Each row below is a small network's average activation on inputs in which a field has the value named, seen along a few directions.
Values that are neighbours, or in one group, have similar rows; names and order tell nothing.
(in the rows, 500 means zero)
Random noise pushes rows far along 4 fixed directions. That doesn't count. These rows show it; they differ only by the noise:
[674 472 480 249 359 267 520 377 349 424 385 505 399 680 490 466]
[434 479 644 612 686 510 527 692 706 703 383 397 379 517 349 578]
[593 544 169 372 347 415 590 618 416 426 475 563 623 575 464 675]
[505 486 496 510 551 450 552 603 567 554 424 491 481 557 388 565]
[580 483 512 345 492 501 654 651 551 544 420 477 478 622 454 562]
[632 551 133 310 295 382 584 592 369 406 468 559 610 596 493 678]


Field G:
g2: [503 438 254 503 432 586 675 482 393 111 631 821 814 401 514 327]
g8: [350 476 642 577 620 611 420 489 639 566 534 448 604 512 620 417]
g11: [493 548 282 615 489 572 579 489 395 328 746 667 704 322 434 385]
g7: [543 502 389 467 535 577 588 711 617 615 340 365 406 433 535 628]
g13: [414 476 513 693 632 630 571 659 599 505 530 556 736 499 363 654]
g10: [392 511 742 593 641 458 537 330 528 572 658 455 477 429 421 315]
g5: [663 491 596 315 448 540 538 471 391 452 526 429 471 577 689 676]
g17: [519 501 418 284 397 470 625 668 455 488 413 459 489 612 517 613]
g18: [506 451 288 638 380 376 350 440 358 427 508 531 643 493 439 737]
g3: [396 555 483 760 607 488 155 450 654 679 447 396 465 378 574 641]
g15: [550 377 469 427 425 589 485 333 420 281 666 754 735 599 610 499]
g9: [540 394 701 370 532 617 587 436 479 346 620 587 454 419 413 187]
g6: [565 568 758 196 247 474 678 309 493 409 506 430 444 690 668 287]
g16: [626 422 448 387 291 374 438  95 101  95 596 780 705 582 636 506]
g12: [449 686 170 738 464 384 182 521 393 836 522 326 287 205 481 681]
g14: [397 505 716 362 390 658 619 348 520 403 581 649 648 683 574 221]
g19: [494 581 273 730 593 489 300 445 424 402 557 603 497 305 453 360]
g1: [520 490 327 551 584 521 515 587 531 389 391 556 470 430 522 398]
g4: [489 564 654 330 364 608 714 579 552 671 547 344 394 576 605 485]
The values of G form a ring.
Question: A walk along G starts at g12 and steps to its neighbour g11. Put g2, g8, g10, g5, g14, g19 in the order it reaches them.
Answer: g19, g2, g5, g8, g14, g10
Question: List every value one step from g7, in the order listed.
Answer: g17, g1
Question: List every value one step from g15, in the order listed.
Answer: g3, g16

Field T:
t6: [363 527 715 483 501 564 699 552 607 631 557 349 595 569 523 457]
t5: [666 427 520 282 420 373 495 493 327 427 401 508 434 567 386 559]
t7: [739 543 434  46 302 489 641 414 425 488 551 529 374 589 656 297]
t4: [568 640 414 415 478 488 477 874 687 719 169 196 258 590 524 807]
t8: [524 537 499 650 580 420 353 393 451 456 519 458 350 324 523 323]
t9: [606 433 451 135 311 597 374 579 432 564 446 335 462 661 833 642]
t1: [634 326 626 412 609 226 512 254 398 390 356 524 382 628 507 363]
t3: [415 675 509 641 503 568 281 590 683 889 485 315 338 483 539 862]
t2: [354 520 359 686 523 766 713 680 485 392 720 716 680 306 400 465]
The values of T form 3 separate groups.
Question: Which other values are in the same group as t5? Give them in the order they are listed.
Answer: t4, t1
Question: Which other values are in the same group as t7? Give them in the order they are listed.
Answer: t8, t2

Field H:
h4: [387 489 549 855 602 429 122 352 506 534 426 449 487 443 468 603]
h5: [355 561 413 853 666 505 459 657 639 592 551 507 482 270 162 473]
h11: [514 560 555 541 519 488 662 407 519 486 641 533 598 503 407 362]
h2: [730 598 311  24 213 609 706 638 353 421 516 468 443 569 816 421]
h1: [606 333 686 302 564 737 639 469 571 331 574 704 576 541 584 407]
h9: [454 444 398 647 673 417 548 545 518 455 500 639 767 491 390 554]
h3: [526 321 876 452 564 569 548 188 314 330 677 658 525 511 535 167]
h12: [507 433 373 333 569 702 612 849 666 559 395 432 455 594 681 518]
h10: [514 692 129 263 163 379 514 598 418 717 498 396 488 621 623 786]
h7: [321 449 971 670 590 636 588 248 598 373 618 620 639 444 397 155]
h8: [568 494 515 464 607 551 626 756 559 548 289 397 344 483 448 630]
h6: [409 481 297 687 374 398 511 346 402 181 646 741 926 571 350 668]
Each value of H is a pair of two hidden parts, and every pair occurs once (6 first parts, 2 second parts).
Question: h3 and h1 share the first part; h3 and h7 share the second. Which value has the first part of h7 and the second part of h1?
Answer: h4
Question: h6 and h10 share the first part; h6 and h8 share the second. Which value has the first part of h8 and the second part of h10?
Answer: h5

Field E:
e9: [426 610 217 653 428 444 492 590 406 576 602 483 591 369 408 730]
e8: [504 557 322 551 540 508 363 626 584 629 474 443 390 372 477 568]
e2: [454 482 452 559 503 517 414 430 510 509 572 547 611 500 539 559]
e7: [502 488 559 510 534 593 458 603 525 609 475 410 448 496 551 744]
e3: [622 515 158 386 376 539 525 645 389 344 467 597 570 490 554 660]
e5: [451 536 524 442 381 465 381 390 499 538 485 469 422 563 582 406]
e1: [493 475 594 527 559 450 580 478 518 459 511 522 629 534 383 413]
e6: [477 559 510 516 511 567 522 592 530 581 528 396 378 389 545 449]
e4: [484 601 122 530 452 498 599 757 587 527 418 440 610 496 535 761]
The values of E form 3 separate groups.
Question: Which other values are in the same group as e2? Give them in the order they are listed.
Answer: e7, e5
Question: Which other values are in the same group as e8? Give them in the order they are listed.
Answer: e3, e6

Field V:
v11: [575 412 474 583 706 710 557 727 611 410 529 529 525 379 457 719]
v6: [319 465 160 737 486 627 335 681 505 501 667 488 570 209 561 692]
v5: [532 547 760 386 655 550 727 647 700 778 634 319 298 505 552 312]
v1: [327 574 324 883 601 506 514 584 582 429 554 690 510 283 296 242]
v8: [738 388 378 269 505 709 683 493 298 297 619 734 576 384 555 258]
v12: [496 586 505 328 257 533 288 301 518 502 563 444 560 586 800 408]
v4: [167 672 702 872 575 773 538 705 667 770 740 428 599 317 348 662]
v7: [532 416 747 324 569 712 554 672 538 684 473 405 416 691 674 699]
v9: [645 619 473 115 222 250 478 337 401 548 389 397 570 667 525 558]
v3: [544 532 629 392 621 549 360 798 741 757  97 219 316 694 612 819]
v10: [589 446 324 419 276 177 683 112 224  32 377 767 760 719 418 459]
v2: [423 367 465 727 669 426 697 500 528 380 493 639 625 510 183 355]
Each value of V is a pair of two hidden parts, and every pair occurs once (6 first parts, 2 second parts).
Question: v9 and v7 share the first part; v9 and v1 share the second. Which value has the first part of v1 and the second part of v7?
Answer: v8
Question: v3 and v10 share the first part; v3 and v11 share the second. Which value has the first part of v11 and the second part of v10?
Answer: v2

Field Y:
y1: [522 584 444 535 415 550 640 455 563 448 560 592 804 569 504 671]
y8: [345 455 469 792 668 574 501 657 675 410 395 587 558 498 325 627]
y15: [572 628 190 385 362 537 271 495 471 487 542 581 529 541 621 569]
y9: [412 531 258 575 308 414 412 300 327 344 510 534 544 520 528 355]
y2: [565 548 252 439 478 710 463 668 506 498 576 615 660 464 634 658]
y10: [471 572 329 246 393 546 656 658 563 509 499 501 701 683 529 756]
y17: [454 522 495 526 487 524 499 684 409 710 582 350 496 449 592 747]
y4: [401 536 458 499 522 622 536 625 692 604 511 378 456 369 671 501]
y16: [543 553 408 663 582 359 469 658 565 775 464 331 199 315 400 526]
y7: [511 500 713 464 428 476 526 397 382 494 532 443 645 604 420 576]
y11: [672 491 313 415 463 257 473 338 227 306 491 598 420 467 440 377]
y18: [399 452 276 609 523 541 372 387 359 365 719 710 728 352 475 574]
y14: [573 551 516 350 396 706 547 596 428 590 519 427 493 423 769 746]
y12: [555 413 480 467 376 104 225 308 373 557 265 375 277 699 589 527]
y19: [529 654 407 385 337 394 401 475 465 656 399 173 170 481 606 482]
y5: [647 414 270 438 457 279 407 395 303 226 448 612 579 465 458 473]
y3: [363 511 632 786 519 401 431 249 559 366 615 672 549 384 273 190]
y13: [554 653 370 417 388 303 453 511 445 612 462 403 182 431 453 450]
y6: [608 463 154 569 460 222 197 442 359 483 323 422 441 452 442 691]
The values of Y form a ring.
Question: A walk along Y starts at y9 and steps to its neighbour y19. Put y1, y8, y10, y4, y12, y6 in the order it reaches them.
Answer: y6, y8, y12, y10, y1, y4
Question: List every value one step from y18, in the order listed.
Answer: y2, y14
Question: List every value one step from y11, in the order listed.
Answer: y16, y5

Field N:
n7: [519 524 362 446 383 496 395 446 383 490 569 532 496 462 585 536]
n3: [512 387 527 604 627 508 645 480 450 332 548 688 670 515 366 439]
n11: [477 583  54 557 292 380 266 445 321 443 550 528 581 434 610 720]
n4: [219 536 310 902 603 584 327 608 661 595 560 498 722 327 400 729]
n9: [560 453 618 520 602 425 463 522 499 459 361 477 332 472 412 463]
n2: [540 536 462 411 497 543 482 568 579 649 516 392 283 455 614 533]
n8: [617 608 438 291 378 494 594 619 441 593 518 356 369 486 557 440]
n10: [449 555 359 637 444 304 350 422 453 466 482 488 562 507 426 638]
n1: [390 527 305 821 565 245 243 337 483 434 457 589 596 393 331 589]
n5: [507 427 847 406 573 575 616 423 594 558 418 472 472 673 542 387]
n6: [404 564 606 658 612 552 395 592 630 733 454 315 282 357 455 452]
The values of N form a line.
Question: A walk along N starts at n9 and steps to its neighbour n3. Put n11, n4, n10, n1 in the order it reaches them.
Answer: n1, n10, n4, n11
Question: List every value one step from n6, in the order listed.
Answer: n2, n8
